Each row below holds a small network's activations on one input, seen along a few directions.
Each table varies a few parts of the input and shows all the possible inputs, shuffled.
Descriptions start from the smaller parts, as in this example, which fits no table here: ring(5) and (point or ring(11) or (values(3) and line(6))).
Shared parts are said once, and a part with two or three values counts as separate values.

Other details of the inputs shift rows strongly along two fixed directions, in all tables alike. That doesn't count.

Table:
row 1: [  0  33  -3 -20   3  19  11 -17 -15   4  -2]
row 2: [  6  34  -2 -21   7  18  13 -16  -8   4  -3]
row 3: [-16 -44   5 -10 -12 -13 -15  21  28   2   9]
row 4: [-19 -17  -7 -21  -9   8  -3   7   8   7   6]
row 5: [ 10 -25   1  38   2 -22  -8  13   4  -7  -3]
row 6: [-23  -2  12 -43 -12   3  -7   5  23   2  13]
row 7: [-21 -39  -7 -14 -11  -1  -9  20  20   7   8]
row 8: [-22  -7  -4 -31 -11  13  -1   2   6   7   7]
row 9: [-22 -55   3 -10 -15 -15 -18  27  35   1  11]
row 10: [ 21 -20  -1  48   8 -21  -5   8  -2  -9  -8]
row 11: [  6  43  14 -17   5   5   6 -16  -5  -3   1]
row 12: [ 12  39  11 -25   8  11   9 -19  -3   0  -1]
row 13: [  9  52  13 -24   7  11  10 -22  -7  -3   0]
row 14: [ 21  -5 -13  50  11  -7   4  -1 -23  -2 -12]
row 15: [ 12 -14 -12  46   5  -8   1   2 -20  -4  -9]
row 16: [-27  -9  -4 -41 -13  15  -2   4  11  10  10]
row 17: [ 12  38   9 -21   8  10   9 -18  -2  -2  -2]
row 18: [-28 -39  -8 -12 -16   1 -10  17  12   5   8]
row 19: [ -2 -27   5  28  -4 -23 -12  17   9  -6   3]
row 20: [ 12 -28   2  33   3 -20  -8  12   6  -4  -3]
row 21: [ 51  25 -14  90  26 -10  14 -17 -51 -10 -25]
row 22: [ 21  -5 -12  52  10  -7   4  -1 -24  -3 -12]
row 23: [-15 -36   5   3 -11 -17 -15  21  21  -2   8]
row 24: [-15  -8  11 -15  -9  -7  -9   9  17  -1   9]
row 25: [-10  -2   8 -24  -6  -1  -4   4  17   0   7]
row 26: [ -1  32  -3 -19   2  19  11 -18 -16   3  -3]
row 27: [  1  33  -3 -20   4  19  12 -17 -14   5  -2]
row 28: [ 15 -19 -11  42   8 -10   0   8  -8  -1  -8]
row 29: [  9  41  11 -23   6   9   8 -18  -2  -3  -1]
row 30: [  2  32  -4 -21   5  19  12 -17 -14   5  -3]
Each input here is: values(3) and (point or line(4) or line(5)).
Changing only the values(3) part turns row 24 into row 11. The same change can be made to row 7. Which row results?
> row 2
Which other rows agree with row 14 in the values(3) part? List them by row number.
> row 5, row 10, row 15, row 19, row 20, row 21, row 22, row 23, row 28
Change only the values(3) part in row 3. List by row number the other rows that result.
> row 12, row 20

Table:
row 31: [  4  22  23 -37   2  -5  -4  -7  39 -17   7]
row 32: [-14 -48  31  21 -14 -47 -28  33  37 -11  13]
row 33: [ 51   4  16  49  24 -33   0   8   4  -4  -8]
row 34: [-13   7  14 -30 -19  11  -9 -19 -10   2   3]
row 35: [-26  18   5 -24 -11  11   1   0  -7   3  14]
row 36: [ 39  86 -18  35  31  17  29 -31 -39 -11 -26]
row 37: [-19  11 -10 -34  -5  22  11  -1   9  -4   3]
row 38: [-29  26  -1 -23  -6   6  -4   4  -3   6  11]
row 39: [-21  11   8 -27 -16  10   1 -11 -10   3  11]
row 40: [ 26   5 -22  59  24  -8   7   9 -19  13 -13]
row 41: [ -6 -67 -13  20  -5 -10  -6  24   7  14   3]
row 42: [-11 -58 -16  24  -1  -9  -6  33  11  15   6]
row 43: [-14   3  -7 -38  -8  20  10 -12   4  -6   1]
row 44: [ 38 -20  -9  47  14  -5   0  -9 -27   5 -18]
row 45: [ -6   0  -1 -41 -10  21  -1 -19   4  -8  -6]
Changing only one part turns row 31 into row 32. The same change can be made to row 37. Which row results?
> row 35
What do these inputs look like to the network?
> values(3) and (point or line(4))
Which other rows agree with row 42 in the values(3) part? List them by row number.
> row 33, row 40, row 41, row 44
Change only the values(3) part in row 43. List by row number the other rows that result.
> row 39, row 41
